A small network was trained on invented records. Each row is its activation on one of them, seen along a few directions.
After each row come some of the record's fields: SEZE, TUVU, LETOV, NEZA, TISI, MUTUM, VIF.
Not every record has every field; a missing one is written none.
The largest differences between rows may come from other fields.
Random noise pushes rows far along 19 fixed directions. That doesn't count. These rows show it; they differ only by the noise:
[-280  159  400   22  198  -36   57 -292  102   60 -378  215  -39  168
  469 -136   96  -84  -90  -27   70  192  -98  192   92  145  287  337
  190 -190 -393  212 -161  218  144 -325  113  264 -322 -145   24]
[-254  235   -9 -226  393  153  196   62  260  -81  481 -413  177  -24
  156   68  -63  106 -123    5 -234   91   39    3  239  198  -49 -309
   65  275  -32  -73 -301 -279 -142 -168  -18  -11  277 -186 -281]
[-130   57   31  138  315  -91   49   59 -162   -1  157 -161 -208 -360
  -62   82  -54  371  219  -54  214 -209 -118  -45  -10 -163   66  -26
  -46  235  177  184  -54  383  112   32   39 -307  -21 -171   14]
[ 237   72  155  -13 -104 -108  330   69 -188   25  -55 -186 -265 -110
 -156  -33   34 -266 -438 -564 -277  101 -224   30 -181 -216    4 -346
  111  111  -10 -322   56  271    9 -249  131 -280 -208 -428  522]
[ 159 -231  166 -245   43 -141  -79   75  330 -124 -238   66   70  344
 -109  -52 -171  154 -208  -58   -8 -110  178 -261  321   42  207  196
  268  -13 -204  279   58 -176  236  -92    3  425   15  334  203]
[-216  206  -63   92 -267 -102  235  145  -97  205  -19  275 -232  -14
  -54   34 -340  442  -52 -206 -251 -289 -200   57 -103 -157  147    5
    5  348 -277  335 -209  638 -195   22  -53  -68 -234  321  120]
[  10 -112 -159 -115  -58  -31  379  -10  243 -235  -17 -204  192  109
 -113 -351   15   49 -115  -64 -126  114  290   21  -33 -226  166 -266
  -51  134   54   13  189   79    6  129  146   86 -107  154  369]
[  13   58 -452 -112   29  232  400  155  237 -218  206 -687  -44   68
  139 -160   26   34  302  374  -80   84  386   -5  300  239  -81 -344
  175 -437  165  198   41 -312  -89  226 -212  474   99  506  124]
[ -55  305 -408   49  209  202  163  291   60  152  563  105 -512  144
  156   43  -50  279  440   77 -228  -45 -132 -297  288  168  538 -156
  226 -158 -179  422 -387  518 -102 -109   77 -315  268  291  360]
[  91 -373  158  137 -279  495  176  371 -517  -46  -97  564  -74 -268
  336 -127  179 -218  120  262 -149  227 -223  104   48 -230  308   88
  336 -460   86  224    9   58  -68 -182  335   30 -155  247  -59]
[ 140   36  -32  -61 -113 -237   18  135  -13  139 -150  -31 -148  336
  -61 -111 -216 -385  141 -275 -345  -23  146  -67   27  -63   99  -93
  132  -46 -187   40   19   44   39   32  221 -252   73  167  343]
[ 145 -332   21    9 -620 -312   96 -165  191  196  -79 -113 -277    8
 -163  -18   71 -114 -225  128 -106 -122  -72  212  -26 -281  210  -69
 -304  183 -403 -135  310   68  -68 -338  -12   97 -406  702  240]
[-129  251   33   12  -65  -76 -248 -109  114  168  117   10  -90  170
   71  244  208  -89  555  205  134   33 -327 -223   46  222  255  127
 -187  140 -176 -100 -369   34  275 -114 -105 -152  307   64   -8]
[ 260  -20   16   -7  123 -202  -32  135 -131  149  -71  -67  149  -24
 -116  385  -30 -292   -3   56 -247   64 -129 -204  147  -94  -60 -161
   50  263   11 -297   23  -80  -74 -214  394 -163  -49  -21 -115]
[ 127   85 -130   76  -95  218  -81  -33 -126    9   42 -161 -568   18
  429  -76  105 -437  291 -256 -172 -259 -552  218  253 -213  272   32
  -74 -485  134 -358 -101   42   72 -477 -261 -155  225  400  101]
[ -35  -42 -251  146   63  -14  131 -106  193  206   90  322  263  159
  295   65   29  234 -127  462 -160  294  409 -152  304   56  256  173
  -54  107 -233  198  -11  179 -369   60  345  306 -318  532  -41]
[-240   84  -31  295    2  -59  201   15 -246  352  386   98 -310 -276
  246   84   56  233  -29  -24   64  142  357  101  107  -79   45   56
 -134  -54   65   34  -25  388 -327  297   69   49 -387  312  270]
[ 184  174 -351 -215 -115   82  -63  139  115 -110  -86   27  400  384
   47   56  -71 -141  134 -101 -290  121   46 -238   68  142    1 -191
   73  -41   82 -225 -207 -211    4  152   31  217  259  111  -29]
[ 349 -297 -414  375 -362  217  -82 -399  -84  -69 -206 -367 -134 -290
  595 -311  186   55 -161  286  145   53  196  257  -23  -46 -128  206
 -301 -490  216    3  243 -147  -82   19 -363  268 -215  289 -207]
[ 360 -204  279  263 -163  149    5  -93 -370  -80 -498  262   -1 -406
   -3  239  138  -86 -173  161  -25  -20 -626   44   -5  -95  -32  195
  154 -126  101 -127  235  272   24 -603  130  250 -341  -39 -150]
[ 206   -6  -53  122 -310  -86  -51 -475  187   78  -62  275   73  151
  -47 -234  -52    9 -581 -306 -230  186  317  172 -111  215  -79  155
 -133 -135 -243 -184  346  317 -319 -145  -32  313 -281  142  373]

[-357  411 -200 -153  -18  222  -60   45 -143 -166  -24 -149  327  157
  395 -416  -80 -281  275 -435 -123   88  -21  332 -510   -3 -179 -243
 -151   14  164 -140 -458 -232  115  418 -185 -550  446 -753 -410] -> SEZE: bemif / TUVU: nizag / LETOV: kifot / NEZA: doz / TISI: tun / MUTUM: nupet / VIF: none
[ -27   41  121 -323  336 -210  -65   79  -86  -21 -487   31  396   63
  138  309  268 -168  114  228  359  319 -154  -92 -130    1   68  -69
  217   93 -243 -103 -191 -106  286  -73  407   64 -395 -543 -430] -> SEZE: none / TUVU: none / LETOV: none / NEZA: none / TISI: none / MUTUM: none / VIF: bepi
[-206    9  157 -252   49 -206   66  111  229  -61  -36  -44  245  199
 -299 -199  -58  -22  222  228   30  166  311  -56 -220  180   53 -105
  139  250 -339  402   22  -33  207  198  288 -217  129 -187   92] -> SEZE: bemif / TUVU: nizag / LETOV: none / NEZA: lezif / TISI: tun / MUTUM: none / VIF: fudi
[-310   50  633   19  572   26   79 -186  165 -108  197 -337  143 -374
   74  159  224  342 -273  211  395  300  118  -98  117  408  -93   87
  161  196   48  186  -85 -171  226 -150  -24  320  -62 -695  -93] -> SEZE: bemif / TUVU: pon / LETOV: none / NEZA: baf / TISI: tun / MUTUM: molep / VIF: none
[ 174   40    2  349  -50  -22   75 -356  287  -92 -385  -82  -11  314
  377 -420 -222  -51 -307 -247 -481 -105   19 -126  197 -144  219  325
 -126  129   86  123   16  158  100 -204  -76   23  218  152  283] -> SEZE: bemif / TUVU: nizag / LETOV: none / NEZA: none / TISI: none / MUTUM: none / VIF: none
[  78 -391   98  106  277  116  178  -89  -30   -5  264  163 -428  -27
 -225 -477  186 -120 -303    3  354   17  511  -38  193 -384    8  557
  -86 -199   91   54  423   41 -134  327 -132 -432   65  304  600] -> SEZE: none / TUVU: none / LETOV: none / NEZA: none / TISI: none / MUTUM: nupet / VIF: fudi
[-117   18  -88  -59 -465 -153 -129 -185  174  -51 -172 -344  146   89
  179  -46 -217  255 -217 -216  -29 -244  106  209  -75  -16 -251  -37
 -339  162   93 -140 -111 -390   70  251 -540  519  -16  273 -247] -> SEZE: bemif / TUVU: gagak / LETOV: subu / NEZA: lezif / TISI: tun / MUTUM: molep / VIF: fudi
[ 160  134 -198  154  246   41 -118  176 -435   20 -101   85  -68 -135
 -119  109 -204 -146  327 -185  -65 -112  -15   63  -71   49 -296  -83
  231 -409  343    8  174  213 -122  153  187 -154    2 -169  -44] -> SEZE: gim / TUVU: nizag / LETOV: kifot / NEZA: lezif / TISI: tun / MUTUM: nupet / VIF: none
[  49 -319  585 -140 -230  -90   76  138  -40  204 -380  716   98  264
 -217   52  126 -245 -495  202   55  212  -29 -288   26 -243  163  562
  185  317 -486  152    1  -87   67  -51  251  -77 -221  113  168] -> SEZE: gim / TUVU: nizag / LETOV: zifuz / NEZA: gimu / TISI: lekar / MUTUM: none / VIF: bepi
[-273 -499  301  116  507  148 -102  -10 -218 -199  306  169  144 -725
  172 -222 -376  524 -287 -135    5 -173  414  594   97  -70 -101  -94
  183 -160  272  467  510   53 -349 -260  408  188 -324 -119 -585] -> SEZE: bemif / TUVU: gagak / LETOV: kifot / NEZA: baf / TISI: tun / MUTUM: molep / VIF: none
[  35  128 -282 -257 -201  -62  129 -428  409  -87 -150   24  -34  547
 -220 -176  320 -405  127    7   84   49 -233  154 -102  -54  247    5
 -278 -127 -356 -447  179  149   -9 -219 -193   64 -100  351  416] -> SEZE: gim / TUVU: gagak / LETOV: none / NEZA: lezif / TISI: tun / MUTUM: molep / VIF: fudi
[ 367  222 -324 -323  112  101  161  375 -178  -52 -445  172  139  384
 -364  336  -77 -261   89    2  -68  -44 -296 -384   74   46 -268  -19
  484 -130 -115  -88 -104  -50  -70  130  -24   82   -5   -4   16] -> SEZE: none / TUVU: none / LETOV: kifot / NEZA: baf / TISI: tun / MUTUM: none / VIF: fudi
[-156  -23  143  372  338 -501  -69 -214 -106  256   -7 -146  -11 -296
  182  125 -212  215 -150 -178   40  -94  527  161  173 -264 -125  135
 -272  241  244 -100  304  315 -192  161  337   30 -479  148   21] -> SEZE: none / TUVU: none / LETOV: kifot / NEZA: none / TISI: none / MUTUM: molep / VIF: bepi
[ -68  145  103  114   13  151  105   86 -352   84  117  -24  -86 -300
 -143  201 -187  -46  -67 -210 -115 -125  -89  140  -40   15 -491    7
   39   64  235 -203   39   50 -329   61 -202  -27    6  -34 -131] -> SEZE: gim / TUVU: pon / LETOV: kifot / NEZA: baf / TISI: tun / MUTUM: molep / VIF: none
[-388  288  -68   71  333   -7   65 -150  -24   98  362  200 -187 -125
 -122 -104  -93  287  164 -131  140 -148   59  214 -113   43  -14   76
 -112   67 -107  131    5  562 -248   77  -61 -299  -25  -25   38] -> SEZE: none / TUVU: none / LETOV: none / NEZA: none / TISI: none / MUTUM: none / VIF: none
[-383  -66  363  -87  233  -40  -14  -79   63 -132   27  122  469  -27
  -23 -107 -197 -269  136 -110 -301   26   94  361  -20  -53  -43 -131
  -36  241   40 -138  189  -99 -149 -191  436  -68   55  -56 -355] -> SEZE: gim / TUVU: nizag / LETOV: none / NEZA: baf / TISI: tun / MUTUM: molep / VIF: bepi
[-280  -42  130   71 -233  202 -229 -152   54 -180   98   34  311  -70
  394 -206  -33 -138  260 -173 -293  -41 -140  384  -35    0  136 -170
 -248  -90  300 -241  -65 -240   87 -220   31  230  282  136 -375] -> SEZE: gim / TUVU: nizag / LETOV: none / NEZA: none / TISI: none / MUTUM: none / VIF: none
[ 208   11  145  126  256   57  190   96  -56  -85  120 -369   27 -163
 -278  151 -193 -243   99  134 -427  -24  -78 -186  227  209 -270 -158
  216  186  162   39  176 -104 -124 -323  201 -197  359 -122  -30] -> SEZE: bemif / TUVU: gagak / LETOV: none / NEZA: none / TISI: none / MUTUM: none / VIF: fudi
[-206  -38 -183  -43  383   62  587   71  -22  -10  228  278  300  -93
 -314   -9  165 -132 -115  326  -57  185  229  169  116 -484   19 -161
 -112  201  159 -279  358  278 -566  124  485 -122 -360  378  157] -> SEZE: bemif / TUVU: tugef / LETOV: subu / NEZA: gimu / TISI: lekar / MUTUM: molep / VIF: none
[ 261   22  -23  226 -376   73  -42 -290  -61   55   96  287 -383 -126
 -281 -102   78  193 -489 -347   90  -83 -134   31 -165  -62 -134  363
 -240  -41   29 -298  275  538 -204  -70 -478   41  -54  188  529] -> SEZE: bemif / TUVU: pon / LETOV: none / NEZA: lezif / TISI: tun / MUTUM: nupet / VIF: none
[-112  -63  125  -50   25  -60  369  -96  334 -167   27 -368  -89  159
 -287 -257  283 -379  360  336   95  -13 -181 -118   42 -348  265    8
 -263  324    0 -118  103 -107  303  -70  -22 -419  272  162  371] -> SEZE: none / TUVU: none / LETOV: kifot / NEZA: gimu / TISI: lekar / MUTUM: nupet / VIF: bepi
[  21   31 -295 -183  502  190   53    2   96 -100  -10  -41   59  134
  198 -151 -326  157 -501  -88   -3 -275  230   50  316 -223 -337  391
   72   78   24    1  -10 -209 -396  155 -296 -103  119  213 -426] -> SEZE: gim / TUVU: pon / LETOV: kifot / NEZA: lezif / TISI: tun / MUTUM: molep / VIF: fudi
[-220  -16  566 -250 -140  -48  373  147  -84  -81  170 -293 -450 -125
 -417 -187  115 -397   97 -238    7  100  -75  325 -174   86  -70 -331
  303 -233 -185  -29  259   32  115 -229  -16  -38  -74 -150  548] -> SEZE: bemif / TUVU: gagak / LETOV: none / NEZA: lezif / TISI: tun / MUTUM: none / VIF: bepi
[   0   -7  400  281   69 -266 -278 -172   18  103   43   17   11  -41
 -232  -26 -292 -117  119 -132 -263  -20  242  -21   -5  384 -167   75
   37   77  -35  186  252  110   37 -127  253  -93  192 -179  147] -> SEZE: none / TUVU: none / LETOV: none / NEZA: lezif / TISI: tun / MUTUM: nupet / VIF: fudi
[  92  110 -234 -259  275  -98   -2    8  346  -12  129 -194 -122  257
 -269   70   -1   51  149  233    8  -98 -115 -215   70  155  173 -110
  134  156 -401  197  -61   70   20 -242   52 -338  233  -30  -11] -> SEZE: bemif / TUVU: tugef / LETOV: none / NEZA: none / TISI: none / MUTUM: molep / VIF: bepi
[-131  147  104 -211 -167 -115  240  302 -219   45 -333  246   41   86
 -321   97  -61  -33  -21  -44   61   18 -188   54 -370  -11 -110 -181
  274   55 -301  154 -157  157   42  199   60  -54 -303 -281   76] -> SEZE: none / TUVU: none / LETOV: subu / NEZA: lezif / TISI: tun / MUTUM: molep / VIF: fudi
[ 284  169  -10  194 -415 -334  -52  -32 -386  285 -386   75 -238  129
 -261  125  -62 -491  244 -371 -172   37  -14  -35 -298   39 -237  -33
  -11 -114  -37 -222  182  313  -27  198   87 -186 -184  -40  488] -> SEZE: bemif / TUVU: gagak / LETOV: none / NEZA: baf / TISI: tun / MUTUM: none / VIF: fudi
[ 176  163   80  -49  478  409   82 -224  196 -237  456 -156   68  -66
 -167   63  515 -233    0  390  199  553   35 -194  202  635 -123   20
  238 -463   86 -270  198 -112  -55 -342   -4  126  286 -427  245] -> SEZE: none / TUVU: none / LETOV: kifot / NEZA: lezif / TISI: tun / MUTUM: nupet / VIF: bepi
[ 206   65   -5    4 -284  160   13 -174 -109  100 -285  293   20  -14
 -235  243  253  110 -270  453  319  227 -253 -174 -307  411 -291  385
  123  -42 -452   89  -69  115 -109  -28 -364  117 -221 -255 -154] -> SEZE: none / TUVU: none / LETOV: none / NEZA: none / TISI: none / MUTUM: molep / VIF: bepi
[  96  360 -321  295 -429   76 -443 -261 -288  125 -148  288  312   61
  475  -60  -33 -142  257 -245 -171  352  311  111 -288  384 -293  159
 -230 -377  276 -386  -43  239 -200  398  -66  271   92   -8  -82] -> SEZE: bemif / TUVU: pon / LETOV: none / NEZA: lezif / TISI: tun / MUTUM: none / VIF: bepi
[ 345  289 -208   21  303 -220 -372 -256  317   52  -16  188   38  426
  -88  250  469  -49  341   77  345  389   53 -675  137  412  424  126
   -3 -215   23 -223  -82  303  431   17  170  114  139 -273  670] -> SEZE: bemif / TUVU: nizag / LETOV: kifot / NEZA: baf / TISI: tun / MUTUM: none / VIF: none
[ 123 -191  460  328  444  221  -27 -376  145 -134 -109  174  138  -59
 -125 -177  130 -247  -27  523   41  152   74 -200  307  261 -122  639
  112 -123   55  235  357  -97   30 -334  105  -68  325 -107   92] -> SEZE: none / TUVU: none / LETOV: subu / NEZA: baf / TISI: tun / MUTUM: none / VIF: fudi
[ 139 -154  213 -441  397  -43   54   69   68 -335 -608 -200  436  274
   97  -99   93 -461 -180 -172  121   93 -103  -17   10 -269  -16 -110
  280   -4   58 -219  -34 -541  382  -98  226   58  -38 -532 -262] -> SEZE: gim / TUVU: tugef / LETOV: none / NEZA: none / TISI: none / MUTUM: none / VIF: none
[ 150  135 -373   73    9  -43   47   21 -204  161    3   18  159 -163
 -255  203  274  135   20  511  398  319  202 -254 -366  128 -388   24
 -143  128  -46  -13  -56  109 -142  532  -31 -304 -146 -396 -101] -> SEZE: none / TUVU: none / LETOV: subu / NEZA: doz / TISI: tun / MUTUM: nupet / VIF: bepi
[ 130  145  -99  123 -228  265   82  -44  -80 -201 -301  250  155   77
 -289  -98 -120   -1  328  208 -230  -31 -458  -87 -365  351  -62  -94
  251  -19 -177  402  -46  335   45 -195   11 -161  231 -361  -56] -> SEZE: gim / TUVU: tugef / LETOV: subu / NEZA: baf / TISI: tun / MUTUM: molep / VIF: fudi
[ 237   83  -10  136 -397  442  160 -136  -37 -164 -367 -177  112   34
  244   -5  310 -128  -85  286   54  344 -203 -153  -30  429 -207  118
  146 -426  121  -46 -169 -355  172    0 -480  652   36 -175    3] -> SEZE: none / TUVU: none / LETOV: kifot / NEZA: none / TISI: none / MUTUM: nupet / VIF: none
[ -66 -179  335 -271   57 -182 -377  339 -438  333  208  251 -504 -197
   13  261 -254   23 -342 -735  126 -297 -177  236  -90 -186 -103  -37
  217  -67 -261  -80 -148 -102  -34 -135  -47 -335 -217 -308 -235] -> SEZE: none / TUVU: none / LETOV: kifot / NEZA: baf / TISI: tun / MUTUM: molep / VIF: bepi
[-460   86  476   56  -28  395  245  111   80  -79  441  151    3  -95
  -19   -4  246 -105  426  398  -38  305  -44   -4  254  418  138   62
  210 -219   49  137 -111  -99   21 -151  -15  387  337  234  215] -> SEZE: bemif / TUVU: pon / LETOV: kifot / NEZA: none / TISI: none / MUTUM: none / VIF: fudi
[-156   66  -71 -431   24 -334   71  230   29  121  -57 -254  -48    5
 -148  294 -139  253 -233 -188  250 -203   27  152  -65 -165 -181 -239
   81  223 -254  -35 -147 -103    2  172 -140  192 -441   29 -201] -> SEZE: gim / TUVU: pon / LETOV: kifot / NEZA: gimu / TISI: lekar / MUTUM: none / VIF: fudi

Here are new rows. What are their fields?
[ 170   -1  -28  217  152  153  -62  -63 -100   87  164  174 -120   16
   46  121   91 -246  217   92 -165   53 -167 -160  222   21  142   98
   11 -110  142 -158   35  119 -137 -250  185 -218  218  142   87] -> SEZE: gim / TUVU: tugef / LETOV: none / NEZA: none / TISI: none / MUTUM: molep / VIF: none
[-167 -223  -22 -164 -333  429  256   11   15 -320 -130  105  374 -162
  -78 -421   -9  189 -291  349   38   14   16  351 -364  -46 -263   11
   27   51  -93  305   59 -254 -124  111 -281   95   63  -62 -462] -> SEZE: bemif / TUVU: tugef / LETOV: subu / NEZA: none / TISI: none / MUTUM: none / VIF: none
[-497  -72  255  -70 -176  -16 -280  -63  160  -95  209    7  465  -98
  160   16  -88  333  277    7   93   13  217  244  -88  227   -5 -152
 -189  183   98   72 -104 -330  138  141   -4  456   76   51 -464] -> SEZE: gim / TUVU: nizag / LETOV: kifot / NEZA: baf / TISI: tun / MUTUM: molep / VIF: none
[ -63 -135   52 -100  -84  432  138 -239   95 -158  263 -103  -51 -104
  340 -288  531 -273 -294  163  204  344    1  365  -13   57   55   10
  -98 -497  -10 -351   82 -380  -83 -244 -257  185  -63  -33  -30] -> SEZE: none / TUVU: none / LETOV: none / NEZA: none / TISI: none / MUTUM: molep / VIF: none
[ -10 -203  162  266 -219   -4  228  132 -234   58 -164 -264 -415 -376
  510 -108  103  356 -257  -71  156   20   -7  -19  -63 -318  226   17
   20   19  116  375 -181  112  243  136 -117   41 -369 -144  135] -> SEZE: bemif / TUVU: nizag / LETOV: none / NEZA: baf / TISI: tun / MUTUM: molep / VIF: bepi
[ 135 -143  -22  -20  219  234  130  -14    7 -169  -34  -80  200 -193
 -163   47   94   75 -203  448  125   67   54  -29   90  112 -295  137
  166  -77   23   84  240 -179 -179 -115  -21   98  -35  -53 -294] -> SEZE: none / TUVU: none / LETOV: kifot / NEZA: none / TISI: none / MUTUM: molep / VIF: bepi
[ 126  -52  -87  -11 -254 -207 -298  -16   -9   75   11 -263    5  -84
   64   62   15   37    8  -76   51   38  188   30 -196  169  -98 -206
  -91 -109   19  -50    2 -214  145  134  -30   59    2 -157 -105] -> SEZE: bemif / TUVU: nizag / LETOV: none / NEZA: none / TISI: none / MUTUM: molep / VIF: bepi
[-406  -12  471   36 -325   57  418  -48 -162    9    7   82  457 -210
 -201  -30  -24   49 -337  -42  -67  266  330  238 -213   77 -504  -45
  -68  324  128 -143   77 -203 -287  411  -65  498 -300  -58  -20] -> SEZE: gim / TUVU: gagak / LETOV: none / NEZA: none / TISI: none / MUTUM: none / VIF: fudi
[ 362 -199 -322  -36 -334  110 -309 -163  105 -132   81  246  -64   -1
    0 -106  132  102 -138 -137  -29  -75 -167  178 -128   68  262 -192
  -91 -439  -32 -184  265  187  -15 -408  -13  240 -116  188   73] -> SEZE: gim / TUVU: nizag / LETOV: none / NEZA: none / TISI: none / MUTUM: none / VIF: none
[ -10  105  211  397  -51  387  274   63 -305   30   72   28 -178 -328
   99   82 -277  248 -433  -77 -272 -319 -220  -73  262 -104 -457  453
   -7  190  365   20  -91   41 -343    2 -533  121  197  260 -141] -> SEZE: none / TUVU: none / LETOV: none / NEZA: none / TISI: none / MUTUM: none / VIF: none
[ 263  163 -488  -60 -240   71  275 -126  182    0 -375  375  581  504
 -300  -37  230 -303   -5  565 -119  360  -63 -402 -227  -87  -40  217
 -158  400 -275 -173  -46   95 -209  227  121 -231   61   62   70] -> SEZE: bemif / TUVU: pon / LETOV: kifot / NEZA: gimu / TISI: lekar / MUTUM: none / VIF: fudi
[ 122  -51  153  154 -121  295   72 -193  -38  -48 -153  304   13  120
  260 -228  -15  -61 -286 -115 -230  224    2  -12    9  214   31  260
  202 -197 -135  170   18   37 -131 -181  -70  167   23 -130   83] -> SEZE: bemif / TUVU: gagak / LETOV: none / NEZA: baf / TISI: tun / MUTUM: molep / VIF: none
[-109 -229  232  271  111  289   33   44  -41    6  237  121 -210 -240
  282 -146   74  270 -210  128  138  -63   56 -100  307 -196  145  424
  -70  -23  281  218  -94  -93   68   71 -195  -18  202  188   22] -> SEZE: gim / TUVU: nizag / LETOV: kifot / NEZA: none / TISI: none / MUTUM: nupet / VIF: none
[ -57   57  -71 -291 -475  612   60  254   33 -194  109  525  112  231
   54 -225   61  178 -304  -54  -36   17 -234  -86  -78   56   -7  293
  148 -164  -60   35 -384 -213  -35  187 -605  267  395  173   -8] -> SEZE: bemif / TUVU: pon / LETOV: kifot / NEZA: lezif / TISI: tun / MUTUM: none / VIF: fudi
[ -26   25 -162 -193  339   90  176  -85  340 -138  211  -57 -150  296
   -8 -260  323   10 -141 -101  327   62  131 -187  234 -268  309  173
 -147  -66   67 -229  -57  -20  129  168 -237  -86  160  149  484] -> SEZE: none / TUVU: none / LETOV: none / NEZA: none / TISI: none / MUTUM: nupet / VIF: none
[  85  -31  298  294  194 -297 -212 -326 -134  -41 -209  -61  123 -130
 -270  -55  -43 -194  152 -317  186    9  285  -69  -48  -78 -284  294
 -260   96  469 -307  409  172  167  242   80 -107   57 -217  324] -> SEZE: none / TUVU: none / LETOV: kifot / NEZA: gimu / TISI: lekar / MUTUM: nupet / VIF: bepi
[ 110 -263  283  355 -112  -88 -177 -520  277   68 -210  167  201   70
  152 -142  -84  132 -352  288 -149  148  209  -85  116  225   16  490
 -151  278 -289  279  186  -37  -69 -276   66  222  -80   77 -134] -> SEZE: none / TUVU: none / LETOV: none / NEZA: lezif / TISI: tun / MUTUM: nupet / VIF: fudi
[-231  -59   84   99 -528 -181   11   81  -19  222  254 -111  -89 -260
  424  162  117  102  -17  -79 -232   86 -140  270  -69 -142  394 -464
 -302  176  -29 -182 -213   38   57 -207  203  233 -318  244  -62] -> SEZE: bemif / TUVU: nizag / LETOV: none / NEZA: none / TISI: none / MUTUM: none / VIF: fudi
[ 321  -40 -187  108   47 -437   90  -17  -69  238 -365 -493 -353  -82
   76  222 -109 -132  -23  138  -57  -54    2   63  -28    6   20 -288
  166 -122 -297  212  151  140   32 -279  320  -77 -548  -87   27] -> SEZE: gim / TUVU: pon / LETOV: kifot / NEZA: none / TISI: none / MUTUM: molep / VIF: fudi
